These are the activations of a small neural network, seen along a few directions. Each row is one input.
Each table varies a few parts of the input and shows all the possible inputs, shuffled.
A made-up example of a description, with smaller parts first: line(6) and (point or line(9) or (values(2) and ring(8))).
Shared parts are said once, and a part with two or three values counts as separate values.

Other details of the inputs vary at random and push rows far along two fixed directions, the same in every table; ignore that.

Table:
R1: [ -3  12   3 -14 -16  21   6  -4  28   1  20  -4 -12  23 -16]
R2: [ 10   1   8 -21  29   4  19 -45   0 -15  -5  23  23 -34  -1]
R3: [  1 -16  -5  31 -12 -21  -8  49 -15  14 -12 -19 -10  23  16]
R4: [ 18  10   4 -14  18  10  11 -44  -5 -15 -13  27  10 -35 -12]
R5: [ 18  -9  -2  32  12 -50   2  -6 -31  -7 -39  22  12 -24   7]
R6: [ -6  23   0 -15 -29  32  -2   1  15   8  16 -13   1   2   3]
R7: [-19  11  -6  -9 -16  32 -17   5  12  11  20 -10  -9  -6   1]
R8: [ 20 -13 -11  28   5 -41  27 -16  -6 -10 -30  28  18 -12  43]
R9: [ -8  10   8 -26 -10  17   3  -1  14  -1   6 -10  -4  22 -30]
R10: [-12   6  13 -18   3   9 -12   0   2   4  17 -10  -3  16 -39]
R11: [ -3  12   9  -9 -17  32   8   0  17  -4  20 -13  -8  15  -3]
R12: [ -2  -5 -15  25 -24 -23 -16  50 -16  24 -15 -20  -3   8  21]
R13: [ 28 -11  -5  -8  42   5  -6 -36   0  -7   9  35 -11 -16 -26]
R14: [-11  10  16 -17 -10  28   9   1   5  -2   9 -18  -1  11 -18]
R15: [ 17   0  17  -8  41   3   2 -38 -17 -25   1  25   1 -23 -24]
R16: [ 10 -17   2  25  25 -55   8  -7 -26  -8 -34  18  25 -20  20]
R17: [-22 -13 -16  20 -22 -26  -5  39  -1  11 -11 -19   3  16  45]
R18: [ -9 -12 -13  16 -12 -29  -9  48 -13  22  -9 -26   8  14  35]
R19: [-14   1   0  -6  -5  32  -8   4  13  -3  24 -12 -18   7  -5]
R20: [-13   0  -6 -12  -3  20  -9   1  23   1  24  -3 -23  14 -18]
Description of these inputs: line(4) and ring(5).
- The inputs of R6 and R7 match in every part but the ring(5) part. If R8 is changed in the same way as R6 into R7, which row does it become? => R17
- Change only the line(4) part in R4. List by row number the other rows that result. => R2, R9, R14

Table:
R21: [-19   8   9 -25  -5  30 -12   8   9  10  23 -22  -6  11 -25]
R22: [  8   6   5 -18  25  25   4 -44  16 -14  22  22  -5 -16 -20]
R23: [-14  13  16 -25  -5  29  -9   7   6   7  24 -23  -1  14 -25]
R24: [-10  17  13 -22 -12  26  -7   8   6   5  18 -20  -5  10 -22]
R25: [  3   3   0 -11  10   3   6 -21   7   0   3   8  13 -17  10]
R26: [ 29 -12  -9  25  21 -24  10 -36  -8 -19 -22  43  -2 -21   1]
R27: [ -5   2   3 -10   4  19 -11   8   6   8  19  -9 -10   9 -13]
R28: [-22  -8  -2   6 -30 -15  -4  45   1  14  -8 -31  -7  36   7]
R29: [  8 -20 -13  37 -15 -38  10  27  -4   3 -23   2  -7  20  24]
R30: [ 29  -7  -6  10  31  -6   4 -30  -6 -14  -8  35  -9 -24  -7]
R31: [ 13   3   2 -13  25  15   1 -34   2 -12   3  21  -5 -23 -24]
R32: [ 21  -2  -3  11  30  -8   8 -35 -15 -16 -15  30   9 -39   9]
R33: [ 22 -24 -11  32  11 -44  21 -13 -10 -15 -35  32   2  -7  12]
R34: [-14   0  -2  -4 -14   8  -8  30   8  12  12 -22 -12  28   2]
R35: [  1 -18  -8  36 -12 -44  -2  30 -13   4 -24  -1  -2  17  13]
R36: [ 14   4  -3  -8  13  24  -2 -24   8  -7  12  14  -9  -9 -14]
R37: [ 18  -7 -12  25   6 -34  11 -11 -13  -2 -33  25  15 -21  26]
R38: [  1  -7 -14  30 -21 -45   1  32 -18  12 -32  -9  11   2  32]
R39: [ 15 -20  -8  31  14 -44  12  -2 -21 -12 -34  23  12 -15  34]
R40: [-16  19   8 -22 -10  41  -7  -1   8   6  21 -19   4  -6   1]
R41: [-12   7   0 -10 -20  18  -4  12   9   5   7 -14  -6  13 -12]
R42: [-21  -6  -7  15 -37 -30  -9  57 -12  25 -12 -37  11  24  28]
R43: [ 10   8  12 -26  31  23   5 -40   5 -16  14  18   2 -13 -25]
R44: [-10  15   8 -21  -3  30 -14  -3  12   4  25 -10 -12   2 -22]
R45: [-20  -5  -7   8 -32 -26  -5  48  -5  19 -11 -30  11  22  31]
R46: [-21  12   7 -23  -5  28 -13   7  17   5  28 -19  -8  17 -16]
R47: [ 19   1   4 -10  41  16  14 -57   2 -23   6  37  12 -43   2]
R48: [-17   6   8 -14  -5  20 -10  11  -3   8  18 -21   6  -3   4]
R49: [-11  18  12 -24 -19  34  -5   4  11   5  20 -20  -4  14 -20]
R50: [  3  -9  -1  21 -17 -30  14  19  -5  -2 -19  -3   3  20  10]
- Describe the family of inputs behind these rows. => ring(5) and (values(2) or line(4))
- The inputs of R38 and R45 match in every part but the ring(5) part. If R31 is changed in the same way as R38 into R45, which row does it become? => R28
- Change only the values(2) part in R40. List by row number the other rows that result. => R37
- Change only the values(2) part in R48. List by row number the other rows that result. => R42
- List by row number the other rows that have the ring(5) part in common with R29. => R22, R25, R33, R47, R50
